Each row below holds a small network's activations on one input, seen along a few directions.
In each table, some parts of the input vary, and every possible input appears once, in random order.
Descriptions start from the smaller parts, as in this example, which fits no table here: one of 8 places around a ring, together with either a single point or one of 9 places along a line or (one of 2 separate values, together with one of 6 places along a line).
Shared parts are said once, and a part with two or three values counts as separate values.
In the rows, 128 means zero.

Other details of the inputs vary at random and push rows far along three fixed directions, the same in every table; ignore that.

Table:
x1: [146 121 126 159 113 118 126 118 122 124 138]
x2: [155 125 128 151 118 122 130 114 121 118 143]
x3: [125 123 146 109 139 120 122 132 149 133 105]
x4: [ 71 193 138 102 128 178 138 157 117 138  65]
x5: [130 118 151 102 144 120 120 126 151 128 121]
x6: [136 114 154 100 130 113 116 127 150 128 113]
x7: [107 187 111 168 112 169 151 124  98 119 114]
x8: [119 123 145 114 137 116 121 130 151 131 109]
x9: [148 123 126 154 129 123 124 117 114 124 146]
x10: [156 123 130 155 131 117 125 117 121 124 146]
x11: [149 117 127 156 114 116 128 113 127 120 137]
x12: [124 121 148 102 145 125 113 134 155 141 111]
x13: [152 121 122 159 131 122 132 116 125 125 143]
x14: [ 72  76  91  77 116 133 158 190 113 110 186]
x15: [129 113 147 103 139 120 119 130 154 131 107]
x16: [152 124 120 155 124 129 132 116 128 124 144]
x17: [154 131 103 142 121 116 129  96 110 145 144]
x18: [131 121 147 102 135 120 122 130 150 128 121]
x19: [119 121 150 107 137 121 112 128 154 137 111]
x20: [153 123 121 158 122 121 133 118 126 124 142]
x21: [157 131 103 146 123 113 115 103 122 136 143]
x22: [139 122 120 163 130 120 131 114 126 123 145]
x23: [147 122 125 160 122 114 130 114 132 123 143]
x24: [122 114 155 111 154 113 104 121 161 140 109]
x25: [120 114 150 101 152 127 106 130 151 141 107]
x26: [103 192 105 166 117 185 157 131  86 120 114]
x27: [154 117 124 155 121 123 124 118 123 128 141]
x28: [126 119 153 101 135 123 111 134 151 140  98]
x29: [154 129 127 151 123 124 132 115 126 120 147]
x30: [123 115 148 107 135 120 115 124 155 131 116]
x31: [152 121 122 154 122 129 127 115 125 124 143]
x32: [143 124 122 158 120 126 129 113 125 121 146]
x33: [105 200 113 163 108 178 153 138  73 118 108]
x34: [ 82  85  94  69 106 125 166 200 109 109 180]
x35: [119 112 147 110 146 120 111 121 153 132 116]
x36: [108 178 116 169 124 165 144 117 103 121 115]
x37: [150 123 126 154 127 124 127 113 117 119 145]
x38: [126 116 153 102 141 122 109 132 150 139  99]
x39: [155 124 103 135 111 109 132 102 106 141 136]
x40: [107 196 114 162 116 178 152 128  82 116 116]
x41: [129 117 149 103 131 123 117 129 150 132 104]
x42: [154 120 128 153 131 120 128 111 125 120 146]
x43: [116 118 153 106 146 121 110 126 155 137 111]
x44: [121 116 153  99 150 126 108 131 153 141 106]
x45: [119 122 149 112 139 116 114 131 151 135 105]
x46: [155 118 123 158 123 120 126 119 125 128 141]
x47: [155 114 125 159 123 117 126 120 121 126 135]
x48: [152 117 124 156 128 126 126 113 123 123 142]
x49: [149 119 120 159 131 129 130 113 123 123 142]
x50: [ 69 188 129 103 126 185 145 154 107 127  75]
x51: [ 79  84  91  68 112 138 159 202 105 114 192]
x52: [142 123 123 162 128 119 131 114 127 123 145]
x53: [128 122 148 106 144 122 118 129 159 139 113]
x54: [139 120 122 162 129 123 123 113 121 126 144]
x55: [153 131 103 145 122 116 129  94 103 141 143]
x56: [109 187 115 169 118 163 147 123 104 124 118]
x57: [131 118 149 102 135 118 123 130 147 126 115]
x58: [104 192 111 172 107 167 150 133  89 122 107]
x59: [154 133 101 144 119 113 118 107 118 132 139]
x60: [154 119 124 155 124 126 123 117 125 130 144]
x61: [100  81  36 113  95 127 174 166  57 118 223]
x62: [150 122 127 155 132 121 125 118 117 124 145]
x63: [133 118 153 105 137 112 116 128 160 137 102]
x64: [122 113 150 108 146 118 115 121 161 132 117]
x65: [144 120 129  96 132  98 100 115 151 143 106]
x66: [105 183 130 100 131 149 127 110 113 153  71]
x67: [145 128  97 144 127 116 114 107 113 133 143]
x68: [115 191 116 162 117 169 147 132  91 123 120]
x69: [129 124 148 104 140 119 122 131 152 132 123]
x70: [155 125 129 153 120 121 126 117 118 122 145]
x71: [ 77  89  90  76 121 135 162 195 106 110 186]
x72: [ 77  68  96  74 124 121 151 193 121 117 187]
x73: [146 121 124 160 122 122 124 114 127 127 148]
x74: [135 114 130  92 146 102  97 113 154 144 116]
x75: [ 74  69  90  73 109 126 159 194 112 107 182]
x76: [129 124 156 100 131 118 114 133 145 134 107]
x77: [132 121 158  99 134 113 113 134 152 135 106]
x78: [151 129  99 141 117 111 119 111 111 129 135]
x79: [147 123 124 161 116 113 133 117 128 121 138]
x80: [132 121 152 106 138 112 121 130 149 129 112]
x81: [147 120 119 159 133 124 131 117 123 125 142]
x82: [131 122 153 106 147 115 118 126 152 131 119]
x83: [155 125 127 151 114 119 134 118 121 117 140]
x84: [132 120 153 102 140 115 114 132 151 134 116]
x85: [152 131 102 141 115 117 133  99 105 141 141]
x86: [149 116 121 157 130 127 124 113 121 124 141]
x87: [155 119 123 154 122 123 131 115 129 123 141]
x88: [ 80 183 143 101 137 171 134 148 115 133  90]
x89: [120 121 150 109 143 119 112 128 159 139 115]
x90: [133 116 150 103 133 116 119 128 143 126 114]
x91: [152 124 128 154 120 119 130 123 114 120 139]
x92: [131 115 149 102 134 119 118 129 157 133 105]
x93: [154 126 127 151 121 124 129 115 122 120 147]
x94: [ 74 186 144 110 132 167 130 143 123 135  71]
x95: [ 77 186 140 112 133 166 132 144 127 136  80]
x96: [146 119 119 160 134 127 126 121 117 128 141]
x97: [133 122 150 105 138 114 120 129 153 131 119]
x98: [155 115 124 152 120 123 127 114 126 123 140]
x99: [128 113 157 101 155 118 106 128 159 142 105]
x100: [ 73 186 133 111 130 175 141 144 126 131  91]
x101: [ 77  74  91  74 106 126 162 194 118 109 180]
x102: [ 74 183 130 115 125 172 145 146 116 126  85]
Each input here is: one of 6 places along a line, together with either one of 2 separate values or (one of 3 separate values, together with one of 5 places around a ring).
Changing only the place on the line of 6 turns x50 into x41. The same change can be made to x57. Which row results?
> x83
Changing only the place on the line of 6 turns x21 into x59. The same change can be made to x89. Which row results?
> x95
Which other rows does x61 become when the choice among 2 separate values takes its other values? List them by row number.
> x67
A walk changes only the place on the line of 6. It starts at x9 and steps to x88. List the rest of the walk in order.
> x51, x70, x33, x76
Which other rows does x47 become when the place on the ring of 5 takes its other values? List them by row number.
> x3, x15, x38, x50

Table:
x103: [125 171 110 141 128 132 113 106 132 142 109]
x104: [149  80 112 141 107 119 163 134 109 104 185]
x105: [ 94  97 155  45 133 117 112 173 163 143  83]
x106: [161  96  61 159 104 109 152 134  84 103 235]
x107: [ 87 205 206 189 145 204 125 147 167  94  67]
x108: [185 194 178 188 132 144 105  75 128 139  45]
x109: [183  55 157 116 162  64  64  90 184 159 121]
x110: [178  88  93 141 124  88 128 114 127 119 199]
x111: [ 26 168 124  32 111 152 144 197 139 130  74]
x112: [183  58 184  86 146  75  92 126 169 134 123]
x113: [150 202  97 238  88 180 185 101  40  94 146]
x114: [117  88  51 179  74 126 185 147  69  90 204]
x115: [158  62  85 161 122  90 112 119 114 132 179]
x116: [128 120 111 108  95 124 157 164 106 105 169]
x117: [167  95 155 111 120  70 101 111 176 132 115]
x118: [130 120 103 114  93 121 159 163 109 106 165]
x119: [145  86 139 135 153  87  94  77 172 153 120]
x120: [ 70 125 155  21 174 144 100 166 162 157  76]
x121: [163 102 112 137  94 101 151 144 102 103 193]
x122: [ 69 125 161  15 175 146  97 168 160 156  81]
x123: [178 128 182 142 174 108  88  50 177 154  98]
x124: [ 95  97 142  54 121 141 141 190 120 126 127]
x125: [149  73 120 107 150 103 108 135 117 129 173]
x126: [116  97  96 139 129 122 136 117 121 135 161]
x127: [186 203 179 182 121 119 102  64 153 142  54]
x128: [119 212 113 206 101 178 161  95  84 117  86]
x129: [ 20 112 124 127 158 177 161 235 136  97 176]
x130: [169  91  88 149 115  90 127 117 126 125 194]
x131: [124 212 107 208  91 174 142 115  70 123  77]
x132: [188 184 182 190 130 132  94  69 140 148  43]
x133: [ 76  97  71  86 124 148 148 191  89 127 173]
x134: [ 53 241  81 175  84 227 206 157  41 107 101]
x135: [ 85 115 116  96 142 138 136 134 133 142 138]
x136: [ 39 167 119  37 142 145 116 163 153 150  78]
x137: [176  91 104 140 129  88 121 111 121 118 205]
x138: [173 194 179 190 139 143 122  53 143 133  52]
x139: [ 59 145 149  45 167 160 126 144 158 150  85]
x140: [190  65 161 133 165  74  91  69 172 146 156]
Describe the family of inputs behind these rows.
> one of 2 separate values, together with either a single point or (one of 3 separate values, together with one of 6 places along a line)
Changing only the choice among 2 separate values turns x140 into x113. The same change can be made to x126. Which row results?
> x128
A walk changes only the place on the line of 6. It starts at x112 and steps to x124. List the rest of the walk in order.
> x108, x132, x105, x131

Table:
x141: [164 123 142 161 141 125 114 108 126 130 136]
x142: [113 104 135  42 146 116 109 149 133 148 124]
x143: [115 121 131  76 153 108 103 112 166 159 108]
x144: [101 128 109 134 131 152 147 161  98 115 155]
x145: [140 101 158 111 152 104 108 126 172 129 134]
x146: [ 94 148 126 132 124 145 145 134 120 124 115]
x147: [115 131  87 125 108 124 133 128 111 135 123]
x148: [ 98 177 146 124 126 168 141 130 120 128  87]
x149: [140 172 167 161 137 142 118  87 142 130  75]
x150: [115  94  78 103 114 113 140 135 116 132 161]
x151: [109  88 116 124 110 120 138 159 137 115 151]
x152: [118 148 131 122 117 152 152 142 110 116 122]
x153: [142 108  75 147 126 124 130 113  96 142 166]
x154: [150 107 141  75 138  94 105 117 151 142 133]
x155: [137 111 119 160 137 122 125 121 120 129 153]
x156: [129  92 123 107 136 128 140 160 112 117 168]
x157: [159  96 181  99 156  93  94 107 190 138 117]
x158: [114 119 116 136 132 124 139 138 130 124 156]
x159: [199 114 125 185 120 111 134 100 120 111 171]
x160: [113 150 123 133 108 146 146 153 112 119 116]
x161: [127 121 103 101 102 116 133 148 107 125 136]
x162: [ 81 168 140 121 153 175 122 141 130 133  88]
x163: [ 89 124 123 119 121 145 144 150 128 117 131]
x164: [144 114 131 154 112 116 127 133 129 115 132]
x165: [162 159 122 221 105 127 130  95 108 123 117]
x166: [167 128 129 135 117 104 121  89 118 129 128]
x167: [113 179 145 124 112 160 142 149 120 127  85]
x168: [136 157 164 153 152 131 103  98 163 133  94]
Describe the family of inputs behind these rows.
> one of 4 places along a line, together with either one of 2 separate values or one of 5 places along a line
Changing only the place on the line of 4 turns x158 into x165. The same change can be made to x154. Which row results?
> x161
Which other rows does x154 become when the choice among 2 separate values takes its other values? List them by row number.
> x143
Which other rows does x152 become when the place on the line of 5 takes its other values? List them by row number.
> x146, x148, x149, x163
Which other rows does x157 become when the place on the line of 4 takes its other values? List them by row number.
> x141, x148, x160
